Here are a small network's activations along a few directions, averaged over the inputs that share one value of a field.
Related values have similar rows: they may be neighbours, one step apart, or belong to one group.
In the rows, zero is written as 128.

Other fields shift rows strongly along two fixed directions, in all tables alike. That doesn't count.
To show where, the next rows are all for the same value of a field, averaged over different records:
[130 140 136 120 117 140 149 122 142 138 134 129 129 138 140 117 124 126
 138 137]
[ 95 116 104 134 133 105  80 129 131 150 102 120 139 138  84 143 124 146
 110 105]
[101 121 123 125 110 179 101 119 144 150  86 131 165 161  84 125 106 144
 124 166]
[ 82 115 107 131 122 152  76 123 136 156  69 125 169 158  70 134 107 151
 112 141]
[133 142 141 122 106 166 158 120 142 139 129 137 134 152 144 115 124 122
 141 159]
[126 138 126 134 133  85 130 132 132 132 151 127 101 122 146 131 139 125
 134  97]
[102 123 112 132 129 104  90 130 132 142 106 116 135 135  97 138 124 140
 120 108]
[149 148 143 115 113 124 174 123 143 128 164 134  98 126 175 112 136 110
 145 138]

Values of D:
d10: [143 122 150 124  95 184 176 119 150 134 129 136 141 156 148 105 120 121
 140 178]
d7: [145 111 148 130 103 164 171 128 135 119 140 135 134 136 160  99 123 122
 140 159]
d6: [160 177 159 106 119 188 189 114 127 121 156 147 120 132 176 114 122 110
 152 175]
d3: [151 126 111 139 181  24 100 148  89  95 166 119  81  62 137 166 161 119
 111  44]
d5: [142 103 139 132 129 157 147 126 109  98 126 134 141 124 142 116 131 122
 133 147]
d1: [145  98 126 145 151  51 133 148 119 100 165 107  96  84 152 129 154 120
 123  71]
d2: [135 142 116 127 167  67  94 141 102 112 141 125 105  88 116 161 140 129
 116  78]
d4: [ 84 109  96 140 132 117  56 130 131 159  75 114 158 145  58 148 114 153
 108 111]
d9: [103 136 118 119 118 173  96 121 126 149  91 134 157 149  81 128 112 140
 122 158]
d8: [177 137 149 129 146 125 185 128 113  81 175 133  99  98 193 122 142 105
 137 132]
D is arranged as a ring.
A walk along D starts at d6 and steps to its neighbour d9. Put d7, d5, d1, d2 in the order it reaches them.
Answer: d7, d1, d5, d2
How many steps from neighbour to neighbour lead from d3 to d10, at the fewest?
Answer: 5

Values of E:
e1: [123 161 135 114 100 183 149 112 155 153 123 145 139 161 144 111 115 116
 145 176]
e13: [140 118 142 136 110 140 168 127 141 124 146 128 126 135 167 106 138 121
 145 140]
e4: [120 128  92 139 182  22  61 143  98 113 134 110  99  78  95 179 152 134
 105  41]
e3: [186 158 142 125 166  43 176 143 102  87 211 128  48  65 208 133 167  99
 140  73]
e15: [132 126 128 135 126  61 148 136 149 137 163 116  90 117 157 116 142 121
 135  93]
e8: [122 103 109 137 169  82  90 138  99 107 117 125 125 101  97 159 134 140
 110  84]
e2: [149 164 161 108  86 188 195 109 159 144 148 146 123 168 179  92 116 116
 155 185]
e12: [ 82 122  94 134 148 105  35 134 113 148  81 120 149 123  36 172 123 154
 100  99]
e5: [ 61  64  97 141 124 203  34 125 115 136  17 116 222 162   6 140  97 169
  93 160]
e11: [120  89 116 145 148  78 109 142 120 114 133 111 114 101 130 136 134 135
 120  80]
e6: [125 131 125 127 108 103 139 131 152 148 143 129 108 137 139 114 131 127
 132 119]
e7: [145 113 151 129  94 211 181 117 145 122 127 136 155 162 156  90 123 118
 144 194]
e14: [141 164 132 119 140 135 138 125 118 122 135 132 123 118 135 137 123 122
 130 133]
e10: [110 158 138 109 103 185 125 114 138 159 102 143 152 160 111 122 103 137
 132 172]
e9: [163 122 158 121 116 181 171 124 116 106 140 138 147 132 160 112 121 110
 134 172]
E is arranged as a ring.
A walk along E starts at e12 and steps to its neighbour e10. Put e1, e13, e15, e9 in the order it reaches them.
Answer: e1, e15, e13, e9
Which values are neighbours of e11? Give them in the order they are listed.
Answer: e5, e7
Which values are neighbours of e3? Give them in the order they are listed.
Answer: e4, e8

Values of L:
l6: [139 115 144 134 102 170 174 120 150 124 136 126 139 149 169  97 128 115
 146 162]
l5: [148 168 137 116 137 144 156 118 124 122 146 141 111 121 162 132 135 110
 138 146]
l4: [162 115 137 130 139 101 157 131 113  96 155 129 114 109 167 125 140 116
 130 112]
l2: [127 171 133 115 130 146 140 119 130 136 128 136 123 140 139 131 113 129
 139 135]
l10: [ 85  64  94 155 155  77  58 143 115 131  88 105 147 116  72 154 125 152
  99  78]
l8: [124 132 124 129 125  46 113 140 140 147 157 114  97 114 132 131 145 125
 127  76]
l1: [104 140 113 122 120 132  97 125 142 153 108 132 135 140  94 136 119 137
 123 129]
l9: [164 139 145 126 147 119 165 138 108  95 168 128 102  88 164 117 144 112
 138 124]
l7: [122 130 138 118 108 239 109 110 117 128  78 145 182 163  80 138 103 140
 120 199]
l3: [106 105 115 135 117 107 111 134 141 148 115 124 129 141 101 119 128 142
 120 118]
L is arranged as a ring.
Which values are neighbours of l1? Give them in the order they are listed.
Answer: l2, l8
Which values are neighbours of l4? Give them in the order they are listed.
Answer: l10, l9
How many steps from neighbour to neighbour lead from l6 to l5, at the fewest?
Answer: 5

Values of W:
w2: [190 118 164 123 131 143 184 122 102  89 171 142 108 110 203 134 149 109
 131 143]
w6: [105  93 119 136  97 165 133 123 158 152 100 137 146 170 108 104 123 144
 126 162]
w1: [ 96 138 105 121 160 128  41 136  97 132  90 126 145 100  38 165 138 155
 106 113]
w11: [133 134 123 131 112  37 136 136 149 147 164 118  95 127 163 118 152 107
 132  79]
w15: [183 167 154 116 129 192 203 111 119  88 159 155 114 116 197 120 133  97
 151 179]
w4: [121 112 112 140 164 121  93 147  98 106 116 115 130  86  97 149 120 129
 109 106]
w13: [112 178 107 124 166  39 118 131 135 147 156 122  78 109 161 146 138 117
 140  62]
w5: [141  87 132 145 145 123 125 132 109 101 131 114 145 116 118 134 139 134
 124 122]
w9: [108 157 148 117  75 226 133 110 155 169 100 140 162 187 103 119  90 143
 140 194]
w7: [151 113 154 133 109 164 186 123 138 101 145 120 143 124 199  96 118 106
 152 148]
w14: [169 126 142 141 139  25 200 154 139 111 213 105  48  86 202  89 177 115
 145  70]
w3: [121 180 148 100 117 214 150 104 133 143 102 154 146 157 123 122  94 128
 139 197]
w12: [ 95 144  91 120 159  69  42 129 100 143  89 128 140 112  66 177 117 147
  98  81]
w10: [109 125 127 118  79 199 114 108 169 165  94 134 166 199  94 116 108 130
 126 182]
w8: [ 86  49  94 155 140  75  63 151 118 127  88 111 154 122  50 132 125 158
 102  81]
W is arranged as a ring.
A walk along W starts at w10 and steps to its neighbour w9. Put w1, w4, w5, w3 in the order it reaches them.
Answer: w3, w1, w4, w5
How many steps from neighbour to neighbour lead from w2 to w8, at the fewest?
Answer: 3
Which values are neighbours of w6? Give them in the order they are listed.
Answer: w11, w14
